Each row below is a small network's average activation on inputs in which a field has the value named, seen along a few directions.
Values that are neighbours, or in one group, have similar rows; names and order tell nothing.
In the rows, 500 means zero.
Random noise pushes rows far along 21 fixed directions. That doesn't count. These rows show it; they differ only by the noise:
[552 496 454 363 574 712 517 549 576 481 531 554 279 495 602 544 487 377 475 451 470 592 452 551 453 452 562 482 580 491 488 573 403 513 437]
[551 334 544 629 338 538 484 712 546 623 411 622 481 450 529 498 463 427 565 554 408 497 312 546 525 539 583 439 301 607 605 566 480 421 367]
[420 391 475 505 573 455 504 186 457 532 605 538 500 492 662 744 314 581 454 306 298 513 676 691 507 345 706 572 664 357 328 579 477 417 472]
[397 581 590 434 476 498 542 569 459 761 592 385 508 547 516 413 462 443 431 450 448 426 413 466 643 498 695 546 498 357 576 714 598 690 561]
[331 526 519 340 519 432 556 436 513 366 456 409 260 545 599 465 605 311 523 466 577 295 512 399 612 619 459 540 461 409 454 598 490 517 387]
[542 635 447 678 522 454 272 458 297 526 449 484 648 529 301 420 532 649 462 626 751 505 644 537 381 588 389 681 522 345 397 381 420 549 468]
[371 436 685 527 416 602 461 436 417 401 355 447 645 530 653 594 544 629 460 729 531 526 459 614 382 428 607 394 490 375 562 529 476 399 465]
[712 487 435 476 551 403 450 671 667 606 550 614 639 356 719 546 446 657 484 423 545 491 387 486 577 533 521 513 410 438 602 444 432 501 356]
[654 466 515 394 429 943 416 288 503 466 522 323 458 536 286 640 543 369 588 628 502 604 388 439 251 296 561 294 577 802 359 357 479 565 391]
[475 474 514 524 394 373 493 682 281 467 520 654 696 682 208 508 612 454 493 463 478 474 564 486 627 574 626 408 495 494 512 482 450 478 703]
[446 544 609 606 513 765 294 329 379 306 385 571 295 392 365 419 569 238 570 536 371 708 514 608 555 599 251 624 508 712 553 428 482 127 304]
[446 536 544 400 685 370 452 566 484 531 464 445 759 511 551 466 330 508 439 471 709 367 621 448 568 561 419 669 592 340 696 545 451 397 603]
[597 563 416 638 509 588 471 352 586 445 568 481 513 548 425 624 453 336 540 424 533 358 605 507 425 437 347 577 544 606 397 539 439 524 514]
[661 585 447 523 600 417 444 572 453 362 716 664 417 471 443 581 600 509 457 342 535 479 625 379 618 615 308 505 645 491 376 318 300 482 650]
[692 650 590 479 686 598 368 668 560 448 656 660 696 354 420 413 366 485 498 421 436 388 567 472 511 531 496 607 556 582 518 468 280 293 310]
[562 628 547 485 517 598 344 366 409 533 524 513 657 547 423 598 534 317 381 493 577 449 530 453 597 589 374 571 592 492 586 600 417 659 663]
[449 360 520 581 324 426 439 468 288 625 665 564 555 623 446 583 401 542 528 513 444 418 465 539 478 417 640 488 484 378 398 490 411 513 553]
[584 613 556 607 462 585 399 423 462 349 629 617 441 467 685 579 719 552 530 510 480 559 382 547 565 512 345 519 450 454 490 421 437 459 435]
[346 647 428 470 449 294 505 421 592 295 447 224 672 523 638 450 551 827 563 577 636 510 593 634 336 340 350 377 489 454 585 276 625 482 532]
[295 450 663 382 511 558 524 514 426 464 513 497 434 612 565 410 427 442 560 611 520 589 405 600 425 253 519 507 465 424 733 562 580 233 421]
[496 459 313 347 485 499 562 262 360 273 516 583 521 670 653 571 645 421 624 440 561 602 468 554 584 473 479 623 492 340 471 443 579 365 528]
[500 430 759 345 682 643 406 550 507 445 434 624 294 438 518 579 701 631 407 623 445 616 375 411 428 589 567 316 597 588 535 479 395 562 471]
[431 422 346 443 309 416 469 554 744 441 386 331 751 581 485 560 413 419 568 412 498 429 452 552 616 502 447 354 412 522 677 389 531 243 375]


PAKO, 17 values:
bida: [380 542 683 442 546 564 377 466 241 511 550 397 395 329 591 474 585 492 517 372 367 608 453 508 786 704 487 529 579 631 567 446 513 534 640]
mupe: [387 533 708 601 602 550 602 411 421 445 409 575 483 514 347 438 449 444 521 644 435 352 655 585 256 313 729 582 442 565 364 752 553 445 312]
duz: [621 708 366 681 414 294 497 735 425 430 561 984 368 537 421 294 731 521 387 492 366 596 537 603 578 660 438 595 369 355 456 621 424 626 541]
nar: [507 437 520 533 415 689 409 568 414 528 448 292 560 384 587 553 456 472 685 454 527 620 372 630 523 446 471 448 430 778 647 365 544 434 500]
bon: [284 515 639 414 492 472 384 503 510 560 483 440 522 460 563 449 395 527 372 546 408 506 449 568 530 558 442 467 551 450 686 559 435 501 542]
tifiz: [334 499 553 529 601 287 223 377 655 554 618 560 481 687 308 587 750 787 538 335 335 416 315 490 589 673 358 411 473 620 560 408 504 682 462]
ren: [434 419 513 393 519 451 627 500 580 507 457 559 534 633 594 563 613 460 511 425 428 537 381 479 669 507 570 442 463 481 652 636 644 536 620]
faza: [480 607 646 435 356 704 563 490 544 418 610 569 370 477 525 331 568 455 467 671 217 450 365 471 412 473 618 361 450 550 392 631 448 600 379]
kuzo: [316 552 489 327 624 532 267 317 267 378 508 557 386 542 504 541 594 625 532 401 361 672 521 776 424 560 529 533 632 589 499 453 412 629 578]
fasut: [472 441 579 442 509 409 525 662 505 664 548 540 424 545 600 418 497 352 687 464 596 288 220 438 566 463 502 618 209 615 727 676 599 591 365]
nos: [384 748 642 520 604 431 428 495 430 339 539 407 495 355 502 420 596 597 482 405 517 551 662 585 631 479 383 495 508 574 547 400 511 427 407]
rotag: [696 359 377 662 344 609 482 403 551 743 526 398 891 529 262 672 264 363 453 466 473 355 523 359 550 573 613 530 558 522 331 492 453 508 579]
namum: [493 582 665 463 464 447 635 470 319 480 613 373 627 428 416 510 466 428 399 563 606 437 650 328 584 362 520 401 565 489 454 449 528 539 672]
zife: [311 409 533 450 530 491 457 382 497 411 406 376 391 497 399 449 359 470 610 489 472 436 615 593 383 403 519 512 487 614 441 466 510 282 242]
taf: [555 524 355 573 501 422 643 338 542 495 560 542 559 548 564 582 549 448 649 313 405 446 482 603 532 387 571 612 363 625 430 604 694 597 493]
pipu: [350 473 486 574 382 682 641 404 306 447 496 232 401 464 571 474 446 366 671 479 442 545 512 607 475 448 496 521 501 695 422 485 607 559 696]
duf: [449 503 462 586 424 427 596 416 593 584 556 444 341 528 432 423 332 484 468 607 598 487 577 498 306 210 440 498 428 408 417 522 558 476 314]
PAKO is arranged as a ring.
List every value one step from tifiz, in the order listed. -> nos, duf
List every value one step from mupe, in the order listed. -> kuzo, taf
List every value one step from bida, in the order listed. -> nar, zife
List every value one step from bon, in the order listed. -> rotag, namum
How many steps from neighbour to neighbour lead from faza to fasut, at the fewest? -> 6
